These are the activations of a small neural network, seen along a few directions. Each row is one input.
Each table varies a few parts of the input and shows all the possible inputs, shuffled.
Descriptions start from the smaller parts, as in this example, which fits no table here: line(4) and (point or line(9) or (values(2) and ring(8))).
Shared parts are said once, and a part with two or three values counts as separate values.

Other details of the inputs vary at random and push rows far along two fixed directions, the same in every table; ignore that.

Table:
r1: [ 0.16  1.64 -2.95 -2.07 -3.90  6.24  2.13 -1.90 -5.89  4.14 -2.55]
r2: [-0.04  3.06  3.04  2.28  3.60 -2.68 -1.57  3.03  2.31 -2.60 -0.96]
r3: [ 1.42  1.83 -3.83 -1.92 -7.86  3.62  3.40 -1.57 -4.32  1.39 -0.41]
r4: [-2.75 -3.64 -2.44 -0.20  0.52  1.17  0.75  2.92 -0.44  1.59  4.91]
r5: [ 1.78  3.37 -3.71 -2.36 -5.25  4.70  3.90 -0.88 -4.67  0.24  1.15]
r6: [-4.67 -3.14 -2.57 -1.07 -1.35 -2.77  0.80  1.36 -1.52  2.38  0.17]
r7: [-3.84 -3.05 -4.70 -1.67  2.18 -0.65  2.60  0.97 -0.69  2.51  1.37]
r8: [-3.94 -4.24 -2.27 -1.85  2.06 -0.31  0.69 -1.02 -2.15  5.22  0.70]
r9: [-3.76 -5.79 -0.27 -1.56  2.32 -1.82  1.15 -1.62 -0.96  3.43  3.44]
r10: [ 2.07  0.67 -4.67 -1.88 -4.85  4.31  2.66 -3.57 -6.56  2.80  0.96]
r11: [-5.48 -3.68 -4.28 -1.02  3.00 -3.64  1.90  1.85 -1.46  2.30  3.02]
r12: [ 2.10  1.16  5.34  1.93  1.36 -2.94 -2.68  0.05  6.01 -3.52 -1.04]
r13: [-0.81 -1.65  1.26  1.00  2.66 -3.87 -2.68  0.90  4.39 -1.78 -2.03]
r14: [ 6.39  6.32 -0.39  0.39 -3.00  5.72  1.75 -1.94  0.26 -3.91 -1.77]
r15: [-0.11 -0.89  5.23  2.82  7.15 -5.72 -5.73  0.77  2.90 -2.93 -1.20]
r16: [-3.59 -5.19 -0.31 -0.54  1.54 -3.22  1.10 -0.65 -3.48  2.89  3.98]
r17: [ 1.10  0.98  3.79  0.95  3.64 -2.02 -0.57  0.81  4.85 -3.05  1.35]
r18: [-0.15  2.45  3.14  1.74  4.39 -1.22 -1.73  1.73  5.16 -2.35 -1.64]
r19: [ 5.43  5.65  4.92  1.17 -1.29  3.51 -1.88 -2.15  0.30 -2.86 -2.50]
r20: [ 0.56 -1.63  4.54  2.34  3.44 -7.30 -3.23  1.12  4.75 -4.14  1.01]
r21: [-4.34 -5.06 -3.18 -1.12  0.80 -4.83  0.29  1.44 -0.53  2.04  0.82]
r22: [ 4.48  6.31  1.93  0.99 -3.20  3.82 -2.27 -0.69  3.19 -2.81 -6.05]
r23: [ 1.45  1.96  4.75  0.90  2.88 -1.98 -0.52  1.92  3.56 -3.38  1.04]
r24: [ 1.24 -1.27  4.55  3.76  1.23 -2.09 -4.40  3.12  5.29 -2.64  0.49]
r25: [-4.53 -3.64 -2.01 -1.91 -1.18 -1.75  1.71  1.45 -0.56  3.28 -0.39]
r26: [ 5.53  5.98  1.69  1.82 -0.91  5.40 -2.75 -2.96 -0.05 -2.57 -5.81]
r27: [ 1.17 -0.86 -3.30 -0.16 -4.47  7.38  0.41 -0.88 -4.78  3.41  1.39]
r28: [ 2.42  0.94 -4.88 -2.30 -7.05  4.32  3.15 -2.97 -2.46  1.50 -0.67]
r29: [-5.56 -5.10 -1.97 -0.95  2.36 -2.88  0.38  0.39 -4.30  4.84  1.92]
r30: [ 4.73  4.96  2.16  0.24 -5.22  3.20  0.58 -0.96  0.52 -2.25 -3.03]
r31: [-0.14 -3.10  3.32  1.19  5.03 -3.74 -2.38 -1.39  2.33 -1.39  1.68]
r32: [-4.73 -2.29 -2.76 -1.92  1.68 -1.36  2.81  2.33 -1.02  3.41  1.97]
r33: [ 6.39  6.98  0.83  1.00 -2.33  3.41  0.24 -1.02  0.00 -5.19 -1.31]
Description of these inputs: values(3) and (point or (values(2) and ring(5))).
- Changing only the values(3) part turns r29 into r6. The same change can be made to r31. Which row results? => r28
- Change only the values(2) part in r31. List by row number the other rows that result. => r26
- Which other rows agree with r7 in the values(3) part? List them by row number. => r2, r4, r5, r11, r14, r17, r18, r23, r32, r33

Table:
r34: [-5.74 -8.14 -0.01  0.27  2.82 -4.45 -3.05  0.70  0.27  3.06  3.43]
r35: [-3.14 -5.33  1.88 -0.57  3.05 -3.96  2.07  0.40  0.80  1.83  6.86]
r36: [ 2.23  0.76 -3.66 -2.00 -7.65  5.67  1.03 -4.31 -4.97  2.93 -2.65]
r37: [-6.29 -5.89  0.23  0.81  3.55 -5.90 -2.14  3.31 -0.80  2.67  2.73]
r38: [ 5.92  3.65  6.95  3.31 -0.88  2.36 -1.12  1.01  4.59 -5.00  0.60]
r39: [-1.15  1.40 -5.08 -2.84 -1.50  4.80  4.30 -1.83 -5.84  4.57 -1.72]
r40: [ 6.59  5.35  4.67  0.85  0.33  0.50 -2.06 -0.83  2.26 -6.46  1.70]
r41: [ 1.10  3.04 -3.15 -2.34 -6.93  3.88  2.04 -1.98 -6.17  2.50 -3.07]
r42: [ 4.66  4.24  4.59  2.45  4.14  1.70 -4.43 -1.76  3.69 -3.01 -4.22]
r43: [-4.34  0.01 -0.22 -2.13  1.58 -2.82  0.86  3.53  4.51 -1.85  0.11]
r44: [-1.32 -2.55 -1.74 -1.16 -0.78 -3.65  1.65  4.65  4.40 -1.39 -0.61]
r45: [ 2.94  6.36  4.20  3.73  3.51  1.54 -4.15  2.21  2.13 -3.17 -3.60]
r46: [ 3.15  1.34 -5.99 -0.67 -5.48  4.65  4.97 -2.22 -6.41 -0.83  2.53]
r47: [-5.60 -7.16 -1.03  0.41  5.90 -2.34 -1.74  1.55  0.42  3.82  3.13]
r48: [-2.66 -0.42 -2.31  0.77  0.59 -5.31  2.16  1.61  4.53 -0.34  1.27]
r49: [-1.04  0.33 -4.71 -2.91 -3.63  2.98  3.85 -2.70 -6.44  4.17 -1.85]
r50: [ 4.68  2.99  5.39  2.03  1.39  0.34 -4.25 -3.33  3.03 -3.50 -4.63]
- What is each input in this table made of? => values(3) or line(4) or (values(2) and ring(5))
- Which of the alternatives is r44? => values(3)
- Change only the ring(5) part in r42. List by row number the other rows that result. => r34, r36, r47, r50

Table:
r51: [ 0.46  0.99  3.28  2.36  1.63 -2.55 -3.57  0.29  1.81 -1.55 -2.80]
r52: [ 4.69  3.36  1.95  1.59 -0.77  3.21 -1.15 -2.17 -1.36 -2.33  0.69]
r53: [-2.42 -3.28 -0.19 -0.57  1.72 -4.83  0.31  1.04  2.39 -0.77  1.27]
r54: [-1.69 -2.90  0.88 -0.41  0.98 -4.42  0.94  1.15  2.06 -0.95  1.64]
r55: [ 3.43  3.62 -0.58 -0.01 -5.29  4.29  1.75 -0.17 -0.26 -1.17 -1.19]
r56: [ 2.42  4.58  0.12  0.02 -2.24  5.12 -0.12 -2.30 -2.28  0.45 -2.75]
r57: [ 3.05  2.48 -0.68 -0.27 -2.38  4.90 -0.55 -2.70 -1.35  1.18 -3.40]
r58: [-3.06 -3.88 -4.90 -2.92 -2.76  1.93  1.79 -0.89 -5.25  5.22  0.50]
r59: [ 2.57  3.27 -0.90  0.40 -2.84  2.43 -0.40  0.21  1.69 -1.86 -1.99]
r60: [ 1.44  1.17  3.82  1.95  4.41 -0.40 -2.91 -0.64  2.36 -1.36 -2.18]
r61: [-1.96 -1.93  0.16 -0.68  2.32 -4.21  1.52  1.14  1.22 -0.22  2.65]
r62: [ 2.51  3.58  2.29  0.83 -1.55  3.01 -2.26 -1.89  0.15 -0.78 -3.03]
r63: [-2.57 -3.35  0.72  0.40  1.62 -3.27 -0.32  2.75  2.94  0.03  2.27]
r64: [-2.82 -1.93 -0.49  0.03  3.32 -3.26  0.13  2.21  2.14 -0.39  1.82]
r65: [-2.71 -2.40  0.56  0.37  2.94 -2.88  0.07  2.88  2.20 -0.42  2.68]
r66: [-2.64 -2.44 -0.22 -0.52  3.33 -4.61  0.86  1.12  1.99 -0.69  2.03]
r67: [-2.27 -1.94 -4.76 -3.03 -3.04  1.84  5.27  0.66 -3.50  3.49  3.23]
r68: [ 4.75  2.24  2.19  1.47 -1.98  2.78 -1.57 -2.32 -0.85 -2.28  0.14]
r69: [-3.87 -3.41 -6.71 -3.68 -2.59  3.05  3.45 -0.84 -7.60  6.45  0.98]
r70: [ 0.69  2.16  3.45  2.69  3.17 -2.15 -3.24  0.46  1.49 -2.06 -2.56]
- Changing only one part turns r51 into r70. The same change can be made to r63. Which row results? => r65
- What is each input in this table made of? => values(2) and (point or line(4) or ring(5))
- Change only the values(2) part in r55. List by row number the other rows that result. => r67
- Change only the values(2) part in r61. List by row number the other rows that result. => r54
